A small network was shown many inputs. Here are its activations along a few directions, one row for each input.
In each table, some parts of the input vary, and every possible input appears once, in random order.
Descriptions start from the smaller parts, as in this example, which fits no table here: one of 6 places along a line, together with either a single point or one of 11 places along a line or (one of 2 separate values, together with one of 8 places around a ring).
Shared parts are said once, and a part with two or three values counts as separate values.

Other details of the inputs shift rows strongly along two fixed directions, in all tables alike. That doesn't count.

Rows:
r1: [-22 -11  33 -15 -16  18  17   8   3  28  28 -24 -16  -7  10]
r2: [-24   3 -11 -15  -1  -2  -3  -4  12   8  16  18  -1  21  21]
r3: [ -1  30 -56  -6   8   0  -6  13  -9  -7   5  39   5  25   9]
r4: [ 20 -16  12  11   1   2  -5   7 -13 -26  -7 -12 -12 -14   7]
r5: [ 22 -10   0  12  12  -6 -24 -13   9 -10 -26 -10  13 -14   0]
r6: [ 18 -24   4   2  13  -3  -7  -8  -9 -13 -12 -13  -1 -15   5]
r7: [ 19 -14  26  15  -1   1   0   4  -8 -17  -7 -19 -10 -18  -7]
r8: [ 18 -26   7   7  10  -2 -19 -15  11 -11 -26 -16   4 -12  10]
r9: [ 23   7   6  19  -5   1   0   9  -5 -15 -23 -14  -4 -10 -15]
r10: [-32   6  17  -2 -22   0  32  11   0  14  11 -10 -12  11  -2]
r11: [ 32   4 -34  14  24  -2 -18   0  -8 -20 -33   8  12  -3   0]
r12: [ 15 -17  16  -1   5  23  -2   6  -3  -4  -8 -24   4 -33 -18]
r13: [-41   5  41  -1 -22  -7  41  -1   9  38   4 -20  -4   1 -26]
r14: [ -3  27 -26  -7  -6  -2 -12   4  11   1  20  33   5  27   5]
r15: [ 23  -7  15  15   1  -4 -19  -9   8  -9 -22 -12   5 -14  -8]
r16: [ -9  26 -32  -5   5  -9   4  -1   0  14   1  23  15  15  -9]
r17: [ 13  24 -33  -3   9  -5 -11   1 -15  -4  16  35   9   9  -6]
r18: [-31 -18  18 -16  -6  -2  21  -2  -5  11  22  -7 -14   7  11]
r19: [-12  15 -20  -9  -8   1  -8   5   9  -1  21  27   0  25  18]
r20: [-28  -5  16 -14  -3  -5  19 -12   3  22  20  -1   1  -1  -4]
Description of these inputs: either one of 2 separate values or (one of 3 separate values, together with one of 6 places around a ring).
Question: Change only the choice among 3 separate values in r17. List by row number the other rows that result.
Answer: r13, r15

Rows:
r21: [-18 -26  39  -5  -5   2  11 -12   9  19  -3 -29  -2 -16  -8]
r22: [-10  -9  16  -7  -7   6   4   5   1   1  17  -6 -10   0   8]
r23: [  6  42 -42  -5   1   4  -1  13 -12   6  18  35  13  14 -15]
r24: [ 25  -8   7  10   5   2 -22  -6   8 -11 -17 -11   5 -18  -1]
r25: [ -5  32 -41  -7  -2  -4 -11   4   4   1  17  43   6  33  13]
r26: [ 10 -20  11  -1   6   8  -1   3  -8 -10   0 -15  -8 -16   9]
r27: [ 21  -9  15  17   1  -4 -13  -8  10 -12 -30 -19   2 -14  -3]
r28: [-38  -3  29 -16 -20   7  20   1  15  29  32  -8  -7  10   4]
r29: [ 37  21 -20  22   8  -1  -9  11 -12 -21 -30   4   7 -11 -23]
r30: [-12  20 -27  -8  -6  -2   1   8  -2  -3  19  29  -3  26  14]
r31: [ 11  -3  -6   9   8  -7 -11  -8   1  -7 -24  -2   8  -5  -4]
r32: [ -6 -26  25  -5   3   4  10  -8  -3   6  -1 -21  -3 -15  -1]
r33: [-46  -4  11 -15  -7 -10  33  -6   5  28  21   1  -2  18  -1]
r34: [ 26  -7 -15  11  13  -2 -12   4 -15 -27 -20   0  -5  -7   9]
Question: What is each input in this table made of?
Answer: one of 2 separate values, together with either a single point or one of 6 places around a ring
Question: The inputs of r29 and r23 match in every part but the choice among 2 separate values. If r25 is changed in the same way as r29 into r23, which row does it become?
Answer: r28
Question: Start at r26 and move only the place on the ring of 6, one step at a time. The first step leads to r22. Which rows follow, in order?
Answer: r28, r24, r21, r32
Question: Change only the choice among 2 separate values in r32. List by row number the other rows that result.
Answer: r33
